Each row below is a small network's average activation on inputs in which a field has the value named, seen along a few directions.
Values that are neighbours, or in one group, have similar rows; names and order tell nothing.
Strong random noise was added to every row along 3 fixed directions; ignore it. To show where, here is one row again and again, with new noise each time:
[-196  239  102  106  -45  359   45  126 -216 -398  -51  166 -222 -303
 -140 -233  271 -363]
[  41  150 -107  106 -329  -51   90   91 -213 -275 -458 -174  -34 -236
 -286  338 -324 -195]
[-240  355  106  118   15  424   25   58 -263 -555 -116  248 -308 -406
 -239 -308  417 -474]
[  -3 -223   98   48 -302  128  129  459  -33  187  201 -127  123  101
  197   27 -305    3]
[-367   97  239  115  126  507   36  123 -134 -112  421  217 -230 -147
  316 -472  484 -111]


Values of Y:
y7: [  97 -254  267  -71   95  145  -66  -33  107 -556  104  151  151  -98
 -314 -502  184 -405]
y6: [ -41 -275   56 -187 -250  192  237  286  -26 -286  184  161   45  -33
 -298 -161   12 -436]
y8: [ 113  284  -20  112  295 -297 -299 -304  -85 -212 -455  191  -15  -47
 -112   36  221  137]
y1: [ 179  152 -397   72  -68  -92  -77  203   42  385 -218 -108  229  256
 -387  371 -350 -124]
y5: [ 309  -31  -17  -78  105 -468 -238 -243   23  149 -176  -69  198  277
 -108  -45  -74  318]
y2: [ 103  324   31   61  210  184 -150  265  -44 -267   50  656  -35  -55
 -320 -432  504 -902]
y9: [  79  284 -366  -53  -26   52  -69    6  -32  -44 -591   72 -145 -387
 -375  383 -196 -189]
y3: [-168 -261  -93 -128   77  208  130  269  107  364  430  -39 -118   80
  310  -71  160  185]
y4: [ 144 -223  290 -234  255  -32  -57  -94  360  113  478   48   51  300
   97 -447  282  153]
y10: [ 202 -225  302 -283 -262   31  274  342  277  -72  210  -10   25  157
 -108 -207 -271  -57]
The values of Y form a ring.
- Going along Y from y9 by way of its neighbour y1, in what order are y5, y2, y4, y10 met? => y2, y5, y4, y10
- Fewest steps between y3 and y7? => 3

Values of F:
f1: [  58  247  -53  100  113 -216 -245   24  -13   -1 -185  149   81   14
 -107  138   95 -101]
f8: [-252 -292  -35 -100 -186  164  213  379   98  190  298 -159   11   37
  265   20  -74  123]
f2: [ 300 -292  465 -143  -51  454   87  752  158 -183  595  493  158  361
 -332 -877  200 -672]
f3: [-320 -267   22    7 -141  137  123  402  -51  231  253 -150   90  108
  241   -5  -41   73]
f5: [ 163 -186  116   19  166 -134  -61 -180  121  323  247   18  108  289
  375  -14  -59  418]
f4: [ 104 -130   80 -186 -167   87   60   44   88  -80  143  -18  -36  -71
  -62 -252 -118 -165]
f6: [-200  -55  -52   -1  -82  248  189  278  -28  225  237    9   53   -7
   78  125 -107   -9]
f10: [-116  154    8   -1   69 -209   72 -782 -114 -380 -280 -218 -261 -205
  -81   79   74  197]
f9: [  40   42  142  -80  213  207  -86  -89  112  105  263  320  -50   36
  277 -464  322   17]
f7: [  74   81 -142  231  209  -81 -286  119  -11  310  -58  -74   76   56
  205  215   69  198]
The values of F form a line.
- Going along F from f6 by way of its neighbour f3, in what order are f1, f8, f5, f7 met? => f8, f5, f1, f7
- Fewest steps between f4 and f9? => 4
